These are the activations of a small neural network, seen along a few directions. Each row is one input.
Each table varies a few parts of the input and shows all the possible inputs, shuffled.
A made-up example of a description, with smaller parts first: values(3) and (point or ring(11) or (line(4) and ring(5))).
Shared parts are said once, and a part with two or three values counts as separate values.

Rows:
row 1: [  6   0   6  -4 -15   6  -9  14  11  -6  -8   2  -3   4  -5]
row 2: [ 16   3  -3   0 -12  13  -1   9  -4  -6 -11   9  13  10  -2]
row 3: [ -3  10 -17 -17  -6   8  12  11   5   6  10  -3  11  -3  -5]
row 4: [ -7 -11   6  18  12  -6  -4 -12 -12   4  -4   9  -6  -2   5]
row 5: [ -7  -7  15  12   8 -12  -5 -10  -1  13  -1  12  -3  -5  -1]
row 6: [  9   0  11  -3   2   0 -10   4  15  -9  -9  -6 -14   2   1]
row 7: [  5   2   7  -2  -6  -3 -10  12  17  -4 -10  -1 -10   3  -3]
row 8: [-12   9  -8 -18   0  -7   4  14  23   7  11 -13  -9  -9  -6]
row 9: [ 16 -12  -5   6   9   9 -12  -8 -13 -25  -9  -7  -6  10   9]
row 10: [-10   3 -13 -13  11   1   4   3  11  -6  10 -22 -17  -9   6]
row 11: [  1 -18   0  20  15  -3  -5 -21 -30  -4  -2  11   5   3   6]
row 12: [-10  -5  11  13   1 -14  -5  -2   1  18  -2  17   1  -3  -5]
row 13: [  9  -4   1   4   6   5  -9   2   4 -17 -11  -9 -17   5   8]
row 14: [ 16  33   9   5 -23   7  39 -26 -33   3   4   4  45  16   8]
row 15: [ -3  -4 -19 -11  14   3   1  -6  -5 -14  11 -20  -7  -5   6]
row 16: [ -9   6  -4 -19   8  -4   4   5  21   2  12 -18 -13 -11  -2]
row 17: [  2  -5   1  15  -5   2   5  -5 -21  16  -3  26  24   4  -4]
row 18: [-11   7  -9 -20  -9   2   4  15  17   6  13 -11  -3  -8  -9]
row 19: [-8 -7  9 11 -8 -6 -4  0 -6 17  0 19  8 -2 -7]
What is each input in this table made of?
> point or (values(3) and line(6))
A walk changes only the line(6) part. It starts at row 9 and steps to row 13. List the rest of the walk in order.
> row 6, row 7, row 1, row 2

Rows:
row 20: [-18  -8  -8 -13   8  -2 -14  22  37   5   7 -11 -32 -13  -7]
row 21: [-10   6   3   4  -9  -4  16 -21 -27   8  12   9  23   0   0]
row 22: [ -4  -8   5 -13   2  -7 -21  23  35  -2  -2 -10 -34  -6  -9]
row 23: [ 13  12  23   7 -21  -2  -1   2   5   8 -16  19  21   8  -5]
row 24: [-17  -5  -9 -14  20 -10  -6 -10   7  -4  14 -16 -17 -14   3]
row 25: [  8   1  11  19  -3   1  20 -25 -34   5   3  10  26   9   2]
row 26: [  7 -38  -3  19  11   2 -34   2 -10 -17 -16  11 -16   5   0]
row 27: [-20   0 -16 -18  17 -12  -3  20  30   4   9 -17 -22 -17  -6]
row 28: [  4 -11  -2  15  17  -6 -14 -12  -7 -16  -8  -9 -20   7  14]
row 29: [-18  -3 -13 -16  18  -7  -4   6  18   8  17 -18 -18 -21   2]
row 30: [  5 -20   4  15  19   5 -18  -6  -8 -18 -17   1 -24   1  12]
row 31: [ 17  38 -20 -36 -32  26  33  13   5 -15  11 -27  24   9   0]
row 32: [  0 -13   0   3  24  -5  -3 -13  -1  -8   5 -15 -16  -4   4]
row 33: [ -8   9   2  -1 -15   2  12   6   5  24   6  17  16   0  -8]
row 34: [ 16   1  14  28   0   9   9 -23 -38  -1 -18  28  24  12  11]
row 35: [ 19 -14   6  29  -4   5  -7 -16 -39   3 -16  37  34  16  -1]
row 36: [  7  11  14  -1 -19  -4   6   5   4  18  -3  18  15   6 -10]
row 37: [-11   8  -1   2 -11   0  17  -5 -16  21  14   7  21  -7  -1]
row 38: [-12  13  -5  -2 -11  -6  20   7  -4  19   7   8  19  -3  -8]
row 39: [  8  26 -30 -54  -4  19  11  28  39 -29  16 -51 -17  -4   3]
row 40: [  0 -10  15  -3  -4  -3 -31  23  35 -14 -16 -10 -33  -4  -5]
row 41: [ 14   6   8  29  -5  -2  12 -28 -39   0  -9  18  26  19  12]
The inputs of row 30 and row 34 match in every part but one. If row 29 is changed in the same way as row 30 into row 34, which row does it become?
> row 37
What is each input in this table made of?
> values(2) and (point or line(10))

Rows:
row 42: [-26   8  -7 -18  12 -15   9   9  28  21  21 -14 -15 -20  -6]
row 43: [ -6 -37  12  46  12 -11 -21 -21 -40  12 -13  41   7   4   0]
row 44: [-13 -22   7 -10  11 -15 -39  28  48  -1  -5  -8 -45 -14 -12]
row 45: [  6  11  24  31 -10  -6  13 -11 -18  22 -18  35  23  11   3]
row 46: [-15  12 -19 -25  18  -1  10   5  22 -11  17 -39 -26 -14   9]
row 47: [ -2  14  16  -5 -32  -2  16 -11 -13  18  13  12  34   2 -12]
row 48: [ 10  21 -31 -27 -12  22  19  19   4 -11   8 -17  14   5   1]
row 49: [ 24  14  13  22   1   5  14 -19 -23  -8 -20  11  16  19  15]
row 50: [ -5  17 -17 -19 -19  10  19  24  10  20  10   8  24  -4 -13]
row 51: [  0 -19  -5 -17  17   3 -37  24  43 -32  -8 -33 -59  -8   3]
row 52: [ 14 -35   2  35  26   2 -21 -30 -43 -17 -15  18   1  10  12]
row 53: [ 14  17   4 -12 -24   8  17 -17 -19 -13  11 -14  27  10   1]
The inputs of row 46 and row 53 match in every part but one. If row 42 is changed in the same way as row 46 into row 53, which row does it become?
> row 47
What is each input in this table made of?
> values(2) and line(6)
